A small network was trained on invented records. Each row is its activation on one of them, seen along a few directions.
Records have a field called Y. Each example row is followed by its value.
Records without Y are marked absent.
Other fields move the rows too, some of them a lot.
In the rows, 500 means zero.
Strong random noise was added to every row along 3 fixed directions; ignore it. To show where, here is one row again and again, with new noise each time:
[502 599 486 553 563 494 479 520 391 454 442 366 548 451 545 474 499 415
 530]
[471 255 561 473 593 547 556 506 358 495 536 490 410 330 556 441 592 451
 559]
[659 476 451 676 541 506 656 515 454 437 345 415 492 382 497 544 603 471
 557]
[384 529 569 396 603 485 375 500 329 521 551 419 531 489 589 408 469 416
 546]
[394 646 490 502 570 516 386 538 350 434 513 316 564 442 572 428 442 359
 495]

[647 580 475 544 550 432 604 409 581 547 361 515 519 621 422 557 486 443
 526] -> y4
[629 841 440 618 427 494 308 520 527 463 389 451 632 447 564 480 527 479
 518] -> y12
[675 696 356 677 466 506 587 542 547 416 305 369 547 519 480 548 556 485
 475] -> absent
[435 497 466 513 456 472 447 468 416 459 544 515 507 433 514 480 501 460
 447] -> y2
[574 357 479 621 558 510 567 576 507 541 464 511 432 452 499 546 475 498
 428] -> y13
[493 450 451 446 494 546 349 538 430 455 595 512 514 394 662 477 462 468
 481] -> y7
[351 473 480 410 521 636 395 580 349 382 625 395 499 265 589 430 475 373
 425] -> y9
[477 149 560 438 619 539 502 532 403 545 630 613 353 381 629 456 562 500
 492] -> y7
[697 507 483 515 542 438 512 484 570 557 348 556 564 614 563 548 494 563
 613] -> y11
[550 253 576 412 632 486 610 404 494 606 526 607 389 503 465 481 563 444
 577] -> y4
[578 588 547 375 507 441 451 420 458 570 371 620 532 566 588 572 556 602
 560] -> y9
[458 497 494 544 535 524 514 524 409 443 453 398 506 413 525 475 492 413
 486] -> y5
[244 494 523 373 468 478 418 499 573 514 640 478 517 501 500 380 292 439
 472] -> y3
[526 384 487 682 666 515 715 505 533 514 378 463 466 540 420 542 624 501
 604] -> absent
[602 676 545 375 499 404 397 477 532 541 431 575 656 635 586 503 452 633
 558] -> y9
[333 770 485 433 581 455 336 506 435 504 469 335 628 623 506 447 343 321
 487] -> y3
[739 525 485 535 582 397 551 460 590 598 324 560 589 674 545 569 504 586
 663] -> y11
[425 263 439 458 528 637 386 582 376 402 709 475 423 216 679 429 505 403
 474] -> y7
[481 562 520 532 600 477 438 469 558 501 415 510 561 538 537 471 529 489
 501] -> y12
[653 417 607 377 559 355 538 391 604 663 371 700 563 743 524 520 499 673
 655] -> y11
[611 556 440 687 510 504 640 497 481 409 334 387 537 475 445 523 496 463
 529] -> y5
[631 406 430 662 473 506 676 450 510 416 399 530 478 440 410 537 546 511
 533] -> y2
[431 626 521 516 571 516 503 495 529 490 512 421 624 620 440 481 465 490
 483] -> absent
[390 704 534 507 697 429 349 544 425 535 472 384 543 679 615 452 384 393
 461] -> y1
[531 648 474 524 469 440 464 428 489 526 437 517 597 649 402 507 368 543
 510] -> y2
[333 596 540 325 539 470 327 446 546 503 618 480 560 613 535 391 306 394
 435] -> y4
[759 680 515 557 536 526 309 505 411 497 345 478 588 469 660 487 623 489
 580] -> y10
[429 387 543 569 631 473 582 530 525 563 520 501 386 510 541 467 454 471
 479] -> y1
[630 502 565 474 555 502 323 481 429 543 428 605 530 450 615 456 662 522
 587] -> y12
[580 661 481 579 488 458 506 495 478 516 347 430 587 549 458 542 438 516
 495] -> y5

Here are new rows. What is Y for each?
[633 658 469 498 509 480 496 525 470 510 416 463 648 479 525 564 542 518
 510] -> y9
[371 709 472 448 500 465 322 476 401 460 543 427 605 555 531 451 380 400
 458] -> y2
[501 532 472 585 541 554 543 563 418 418 439 343 543 382 514 476 493 410
 486] -> y5
[599 519 409 637 409 490 582 469 584 366 434 513 552 477 455 506 453 551
 486] -> y2
[785 749 361 688 358 565 375 577 466 293 394 428 579 261 614 528 612 458
 443] -> y12
[721 521 545 598 472 427 647 484 612 568 355 531 542 599 424 608 599 548
 539] -> absent
[553 161 565 474 552 642 411 543 397 488 577 598 429 170 610 419 754 463
 515] -> y12
[428 388 542 424 569 477 474 426 393 524 585 554 493 532 486 427 469 478
 576] -> y2
[722 547 430 571 410 458 516 482 589 499 390 590 569 517 511 585 476 648
 499] -> y7
[662 606 454 568 524 439 617 427 612 543 381 480 576 589 395 572 486 429
 480] -> y4
[660 310 498 455 477 490 474 486 510 587 503 678 478 473 580 550 508 639
 543] -> y7
[500 706 504 402 483 471 347 485 431 539 463 500 600 559 526 522 410 524
 479] -> y9
